These are the activations of a small neural network, seen along a few directions. Each row is one input.
Each table varies a few parts of the input and shows all the possible inputs, shuffled.
Descriptions start from the smaller parts, as in this example, which fits no table here: one of 6 places along a line, together with either a single point or one of 11 places along a line or (one of 3 separate values, together with one of 5 places around a ring).
Shared parts are said once, and a part with two or three values counts as separate values.

Other details of the inputs vary at random and push rows far along three fixed directions, the same in every table; ignore that.
These rows show it; all are for the same input, with only those details redrawn:
[-14  13 -42  10  15  16  13   7  -7   2  17 -25  29 -26 -15]
[-12  12   4 -13  17 -17  13   2 -21 -11   4  23  -5   1  21]
[ 17 -21  -6   6  -6 -16 -17   2 -33 -15  -8 -12 -10   3   6]
[-13  10  19 -16   6 -12  18 -18   9   5  12  25   5  26  27]
[-16  15 -40   8  16  16  14   7  -6   3  18 -23  29 -25 -14]
[-13   9  17 -15   4 -10  18 -19  12   7  13  21   8  26  24]
[ 26 -35   1  13 -25  -9 -23 -17  -6   0  -3 -28   1  26   3]
[ -5   6   3 -11  14 -19   6   5 -30 -15   0  19 -10  -1  19]

A family of inputs:
row 1: [ -7  20 -25  13   5  26   5  13   8   6  10 -11  11 -28 -21]
row 2: [  2 -21 -28   2  20  19  15  37 -18   6  20 -30   7 -33 -27]
row 3: [ 29 -26  -5  20 -21  -2 -32  16 -19 -11 -25 -20 -22  -7 -17]
row 4: [-21   6 -15  19  -1  27  12 -17  33  21  19 -18  33  -1  -6]
row 5: [ 12 -15   9  15 -31  20  -8 -20  43  19  -2 -20  11  22 -15]
row 6: [ -4  16  22 -29   6 -11   9 -12  19  12   8  30  -1  22  12]
row 7: [ -6  17   0 -13   6 -11  21  13 -12 -11   1  20  -7   3  17]
row 8: [ 25 -61  21  14 -18   8 -13   7   4  14   2 -23 -16  15  -8]
row 9: [-23   6  22  -4   3  -4  15 -17  19  10   3  27   3  20  24]
row 10: [-23   7 -31  20  10  20  10   6   6   7   3 -20  24 -26 -15]
row 11: [ 16 -21  24   6 -16  -1 -23 -14  16   3 -14   0 -13  12  -5]
row 12: [-17  14  17 -15   6  -5  22 -22  19  10  19  20  13  28  24]
row 13: [ -2   2 -24   0   4  11  -3  -6  13  17  12 -26  26 -10 -19]
row 14: [ 17 -23  18  -8 -12 -15 -19 -18   2   3 -10  -6  -5  21   2]
row 15: [ 31 -32   8   2 -20 -12 -33 -18  -4   5  -4 -23  -4  20  -3]
row 16: [ 33 -30  12   2 -23  -9 -30 -13   6  -1 -12 -19  -9  17 -13]
row 17: [-14  15 -33  -3  16  17   9   2  13  17  13 -24  33 -23 -25]
row 18: [  8  19 -12 -13  18 -15  -2  34 -48 -27  -6  19 -25 -28   0]
row 19: [ -5  14  -8   7  13  -8   3  35 -46 -31 -13  20 -28 -31  12]
row 20: [ 23 -33   7  24 -36   1 -17  -4   7  -1 -18 -23  -8  21   0]
row 21: [ 24 -29  -3  20 -10  -4 -43   2 -27  -7 -15 -24 -19 -11 -10]
row 22: [-21   9  24  -2   4  -1  14 -19  16   7   9  25   1  20  26]
row 23: [ 14 -40  11  23 -26  -4 -24 -15   0  -2 -19 -20  -7  18   2]
row 24: [-14  10 -18  -1   9  19  11 -15  32  20  17 -23  35 -11 -23]
row 25: [  1  11   7 -21  13 -14  -1  10 -15 -10  -7  21 -12  -7   0]
row 26: [  3  11   7 -24  14 -18  -2  13 -18  -9  -9  24 -15  -5   3]
row 27: [-19   7 -20   6   6  17  21 -13  26  11  16 -21  35  -4 -12]
row 28: [ -9  13  19 -16  -6  -5  28  -8  20   0   4  21   4  26  20]
row 29: [-19  11 -31   4   9  15  20  -3  15  13  14 -22  35  -9 -12]
row 30: [ 36 -25  -9   7 -21  -8 -27  13 -24 -15 -19 -25 -17  -3 -19]
row 31: [ 29 -12  13  -3 -23  -5 -15  -9   4   1   1  -7 -10  27   0]
row 32: [-13  18   9   2   6   0  15  11  -9 -12   1  24 -14  -3  20]
row 33: [-11   5  13  -9  17 -14  -6   8 -17  -6 -15  25 -17 -13   9]
row 34: [  6  12 -37   3   6  10   2  26 -14  -5  -1 -22   8 -30 -28]
row 35: [-17   6  19 -16   4 -10  21 -18  15   4   5  21   9  25  20]
row 36: [-25   4  27  -1   4  -3  18 -19  23   3   0  26   2  16  20]
row 37: [ -2  14 -32   9  -2  20  18   7   9   3  17 -24  24 -10 -11]
row 38: [ 21 -14  19  10 -23   3 -19  -9   9   3  -5  -2 -16  20   1]
row 39: [ -2  18  22 -25   6  -5   8 -15  19  11  15  26   1  22  12]
row 40: [ -6  16 -21   7  -9  26  23  -8  31  15  26 -24  33   8  -7]
row 41: [ 14 -19   7   9  -2 -11 -32   3 -26  -8 -15  -2 -22  -9   1]
row 42: [ -8  14  19 -18  -4 -10  28  -5  17   1   3  25   1  29  23]
row 43: [ 35 -20 -13   6 -20  -5 -25  11 -18  -8 -11 -25 -12   0 -16]
row 44: [ -9  13  21 -13  -4  -6  29 -10  22  -2   6  22   2  24  19]
row 45: [ -8  20  23 -22   0  -1  24 -14  33   8  10  26   5  22   7]
row 46: [-17  12  11 -10  18  -8   0   2  -7   1  -4  27 -10 -11  10]
row 47: [ 20 -16  17   7 -25   0 -17  -7  12   5 -11  -1 -15  19   0]
row 48: [-15  17 -29  10  14  28   1  13  10   7   3 -15  18 -40 -31]
row 49: [-12  17  22 -24  10  -5  13 -24  23  17  19  21  10  22  16]
row 50: [  5  14   7 -21  14 -16  -4  10 -21 -10   0  25 -16  -6   6]
row 51: [ -2  16  -3  -4  24  -8 -14  29 -44 -22 -11  23 -30 -37   0]
row 52: [ 20 -28   5  24 -35   5 -15  -8  14   3 -10 -22  -4  22   2]
row 53: [-17  10 -13  19 -11  31  22  -6  41  15  10 -18  29  -1 -11]
row 54: [-13   4  17  -6  18 -12  -5   4 -15 -12 -13  26 -19 -17   7]
row 55: [-10  11 -17  -9  24 -19   6  24 -47 -22  -7  14 -11 -24  10]
row 56: [-17  12 -26  24   1  27  17  13  13  -3   4 -19  17 -28 -17]
row 57: [ -2  15  -2  -6  24 -12 -14  31 -46 -23 -13  28 -31 -38   1]
row 58: [ -4  14  -1   0  18  -8  -2  34 -37 -30 -20  24 -32 -38  -4]
row 59: [-16   8  13  -7  17  -6  -1   2  -6  -3  -9  22  -9 -14   5]
row 60: [ 23 -28  11  12 -25   4 -30 -13  19  13 -14 -18  -4  16 -13]
row 61: [ -4   4 -42  13  12   9   1  13 -23  -6   8 -30  18 -29 -16]
row 62: [ 18 -19  18   3 -18  -2 -25 -12  12   9 -11   0 -12  16  -1]
The inputs of row 48 and row 25 match in every part but one. If row 41 is changed in the same way as row 48 into row 25, which row does it become?
> row 15
What is each input in this table made of?
> one of 2 separate values, together with either a single point or (one of 5 places around a ring, together with one of 6 places along a line)
Start at row 54 and move only the place on the line of 6, one step at a time. The first step leads to row 59. Which rows follow, in order?
> row 33, row 46, row 41, row 21
Change only the choice among 2 separate values in row 44. List by row number the other rows that result.
> row 56
Change only the place on the ring of 5 in row 28. List by row number the other rows that result.
> row 14, row 25, row 30, row 35

A family of inputs:
row 63: [-12  21  37 -30  -8 -12  20 -41  46  28  21  39  13  57  37]
row 64: [-21  23 -17  -1  -6  22  42 -10  48  16  24  -3  42  15  -2]
row 65: [  9 -30  -8  13 -16  19 -12 -12  34  29   0 -39  19   5 -32]
row 66: [-29  32 -15   4  27  20  10  11   6  10  13  10  13 -27 -13]
row 67: [ 30 -30  36  -3 -14 -17 -27   2  -3  -2 -12   6 -32  19  11]
row 68: [  6 -19  22   3  -9 -34 -10   1 -35 -24 -25  10 -29  17  34]
row 69: [-25  27 -26  -2  27  12  19   4  -6   6  19   5  21 -15  -1]
row 70: [ 15 -17 -13  25 -34  27  -5  -8  41  14  -4 -36  16  12 -27]
row 71: [-18  25 -24 -17  31  10  26  22 -15  -2  21   4  12 -27   1]
row 72: [ 13 -26  26   1  -5 -31 -13 -11 -26 -21  -9  15 -28  22  28]
row 73: [-15  35  -7 -13  22   1   2  16 -13   0  -1  29  -9 -30   1]
row 74: [ 15   2 -30  -5  13 -19 -19  20 -52 -32 -15 -16  -9 -33 -16]
row 75: [ 23 -12 -29  14 -10   5  -8  21 -37 -18   0 -32  -7 -18 -16]
row 76: [-11  28  27 -28  18 -16   6  -4   2  -8  -9  43 -11  -4   8]
row 77: [ 15 -34 -18  11 -16   9  -3 -17  22  25   7 -46  31  13 -21]
row 78: [  9 -29  37  15 -32  -4 -19 -22  21   5 -21  -3 -13  33  17]
row 79: [-22  14  21  -6  21  -4  11   2  -6 -10  -1  41 -14 -13  16]
row 80: [ 20 -11 -18  20 -10  12 -19  26 -24 -15  -7 -25 -16 -28 -27]
The inputs of row 76 and row 74 match in every part but one. If row 70 is changed in the same way as row 76 into row 74, which row does it become?
> row 64
What is each input in this table made of?
> one of 2 separate values, together with either one of 4 places along a line or one of 5 places along a line
Change only the place on the line of 4 in row 71. List by row number the other rows that result.
> row 64, row 75, row 77
